A small network was trained on made-up records. Each row is its average activation on records with the value named, seen along a few directions.
Values that are neighbours, or in one group, have similar rows; names and order tell nothing.
In the rows, 500 means zero.
Strong random noise was added to every row along 13 fixed directions; ignore it. To show where, here is one row again and again, with new noise each time:
667  205  393  466  729  377  690  478  476  450  460  307  625  556  660  267  557  445  514  411  595  410  510  515  630  322  739  516
364  570  477  736  507  513  504  591  574  317  471  597  658  506  517  462  458  491  249  286  531  382  417  412  504  687  297  653
367  638  538  454  670  891  830  336  558  330  284  344  799  539  733  552  598  483  655  458  694  373  287  382  262  378  570  361
530  400  430  601  318  479  493  364  469  563  618  544  784  427  656  553  487  515  549  395  519  404  517  415  539  339  433  239
470  553  448  200  380  445  629  594  305  711  287  228  414  590  367  595  531  417  542  639  529  717  641  684  307  477  683  431
476  835  615  465  340  511  460  458  512  469  365  548  500  620  576  613  607  607  624  794  715  352  238  545  351  354  514  403
521  582  458  449  574  492  531  448  415  652  450  434  512  576  414  355  629  310  464  651  305  426  287  427  640  323  528  543
694  523  391  591  575  693  582  519  588  665  507  498  461  486  316  599  368  385  546  476  423  274  198  484  466  584  357  533
688  427  604  613  531  396  461  536  516  473  430  422  395  435  668  333  429  431  387  482  474  205  615  428  549  390  498  667
357  586  345  404  330  352  552  576  499  785  369  669  366  338  324  862  427  479  373  767  430  657  599  353  510  568  405  215
538  604  519  234  661  648  646  408  413  281  555  312  436  459  726  347  486  581  508  309  751  579  380  805  164  731  478  605
391  541  392  499  601  436  625  481  464  610  328  347  636  512  561  380  677  309  327  462  471  420  277  444  525  478  508  540
472  207  602  690  418  420  486  590  580  380  528  724  556  585  426  614  380  711  555  528  538  628  912  330  689  355  662  359
536  526  539  490  264  236  438  399  432  628  497  549  484  411  665  510  547  530  438  734  532  415  582  401  603  229  532  278
315  730  533  440  804  673  534  242  559  426  529  729  435  169  798  377  595  375  306  573  263  378  300  147  571  508  208  475


Values of GODOZ:
vonus: 432  574  600  424  581  657  610  333  553  538  511  451  204  266  489  479  458  436  366  556  418  622  507  401  482  555  412  491
lol: 420  675  609  118  376  517  675  384  364  624  518  231  191  449  361  564  593  601  584  780  714  843  441  744  268  535  732  341
rizad: 562  598  573  453  529  650  642  602  575  308  407  657  383  692  185  695  278  603  664  947  423  525  710  342  706  258  686  521
doma: 559  693  389  417  493  368  149  455  503  369  596  719  565  351  832  493  566  561  658  539  470  258  409  552  548  461  333  526
fetok: 622  486  341  630  371  425  390  808  510  517  413  676  664  757  180  721  348  479  693  664  392  375  609  427  664  345  515  487
popa: 385  460  492  422  428  379  434  391  420  822  596  567  254  202  527  507  552  420  269  493  318  705  498  468  535  640  380  388
nevov: 357  459  486  467  673  360  570  637  678  361  480  653  379  553  326  628  556  715  466  699  723  690  501  460  624  663  636  471
sefid: 731  475  388  767  350  504  636  535  698  528  552  465  449  412  456  747  275  542  497  489  668  230  365  430  436  589  401  406
bodeb: 589  295  579  462  463  436  530  444  511  913  628  254  71  466  244  459  498  437  405  479  429  814  479  705  416  732  648  559
ris: 573  565  590  448  735  647  558  332  668  343  489  592  398  390  595  479  480  542  601  673  524  412  446  346  589  381  491  472
A value of GODOZ combines one of 2 hidden first parts with one of 5 second parts; all combinations occur once.
- Changing only the second part turns lol into popa. nevov has the same second part as lol; what does that change turn nevov into? => fetok
- Changing only the second part turns doma into sefid. rizad has the same second part as doma; what does that change turn rizad into? => bodeb

Values of GELO:
gipu: 468  509  700  420  513  550  465  401  581  306  407  538  478  437  752  562  595  663  741  670  698  461  710  418  465  229  660  327
peki: 571  382  636  327  621  571  515  130  400  555  760  549  425  255  809  279  521  478  533  527  296  608  658  350  586  251  439  257
legoz: 66  533  604  337  552  621  533  325  454  457  558  487  598  453  544  482  783  615  500  439  527  964  581  443  429  579  583  321
luno: 372  646  680  403  584  676  682  487  473  755  211  263  122  567  246  424  519  345  289  675  337  590  453  513  370  550  602  715
noka: 540  559  356  324  446  438  288  601  450  738  462  438  560  483  528  689  568  396  762  548  454  454  531  607  317  566  471  400
fav: 543  276  693  743  595  371  240  560  535  135  776  728  540  744  653  229  603  745  592  306  614  579  612  581  641  471  637  708
leni: 578  855  357  379  723  641  777  670  597  128  171  471  460  385  778  673  299  497  456  651  797  141  331  405  200  608  324  553
viroz: 707  191  493  594  305  336  653  388  494  778  415  304  642  584  533  476  518  529  564  524  670  410  570  543  515  207  754  232
fam: 787  375  317  379  625  295  589  522  326  195  903  498  587  712  368  153  368  507  471  517  491  584  485  607  800  380  546  625
lif: 647  611  360  412  590  603  540  550  390  39  654  549  741  636  474  338  310  471  582  520  386  459  593  482  714  327  479  684
modin: 321  569  640  370  666  663  662  363  486  536  418  413  220  276  583  362  467  367  135  468  261  625  625  361  508  657  409  655
darid: 627  205  412  471  559  544  686  386  389  466  667  475  725  485  502  385  450  462  552  452  361  480  627  388  805  229  612  375
nifup: 448  365  208  340  743  205  613  614  633  333  521  775  371  148  572  693  330  640  232  521  690  677  675  459  638  798  417  387
rozi: 493  459  523  414  582  518  661  495  386  615  488  295  355  487  424  300  473  451  331  357  524  539  387  693  412  656  544  669
mevol: 695  703  399  537  182  529  512  638  368  295  413  420  898  699  564  567  330  490  694  513  671  150  491  553  370  241  466  440
mepem: 516  471  256  687  342  322  504  544  550  536  626  527  728  485  503  587  503  481  417  401  554  384  292  500  555  569  416  392
sidus: 392  428  401  437  415  471  655  350  466  686  420  273  584  443  519  532  632  411  488  431  579  680  422  573  463  498  614  335
peli: 487  663  431  614  349  212  310  410  462  513  555  375  660  582  658  331  811  484  467  436  637  339  64  665  526  483  489  576
GELO is arranged as a network in which each value has 3 neighbours.
- Fewest steps between peli and mevol? => 4
- Which values are neighbours of fav? Give them in the order they are listed. => leni, fam, mepem
- Which values are neighbours of nifup? Give them in the order they are listed. => gipu, lif, darid
- Which values are neighbours of luno? Give them in the order they are listed. => viroz, modin, rozi

Values of ZAVAF:
zok: 553  437  418  459  646  523  554  516  502  463  441  562  506  446  587  512  461  442  528  542  353  466  595  355  595  429  513  492
dapo: 643  478  244  328  453  349  503  489  411  782  634  427  495  614  376  521  602  531  614  584  623  557  93  778  480  548  559  337
zazo: 396  691  555  472  470  628  457  505  454  418  503  483  534  606  390  449  530  471  496  502  459  576  446  508  418  528  398  555
detur: 621  288  654  480  449  350  302  518  474  598  526  519  355  445  636  436  483  569  531  384  549  548  754  648  441  511  525  516
zopeb: 639  570  425  436  441  540  613  661  443  487  410  423  354  534  280  585  285  455  485  562  507  430  538  634  458  540  501  631
gad: 488  584  436  414  528  472  450  598  489  301  526  516  523  564  450  514  522  608  586  475  633  591  446  652  457  629  536  579
pipa: 602  329  550  534  750  493  616  512  553  404  580  484  413  507  524  364  490  513  536  439  558  466  484  509  512  545  624  614
gar: 363  650  471  296  695  584  703  511  469  213  391  430  537  579  513  405  495  560  443  549  620  629  492  566  444  584  611  632
biniv: 384  528  622  768  293  403  250  608  534  414  465  514  725  605  545  493  586  480  411  374  447  347  673  416  578  452  412  636
ruv: 565  661  581  454  432  664  420  324  520  524  571  549  428  422  646  574  489  507  678  627  461  434  427  455  392  377  421  374
A value of ZAVAF combines one of 2 hidden first parts with one of 5 second parts; all combinations occur once.
- Changing only the second part turns zok into zopeb. ruv has the same second part as zok; what does that change turn ruv into? => gad
- Changing only the second part turns dapo into detur. pipa has the same second part as dapo; what does that change turn pipa into? => zazo
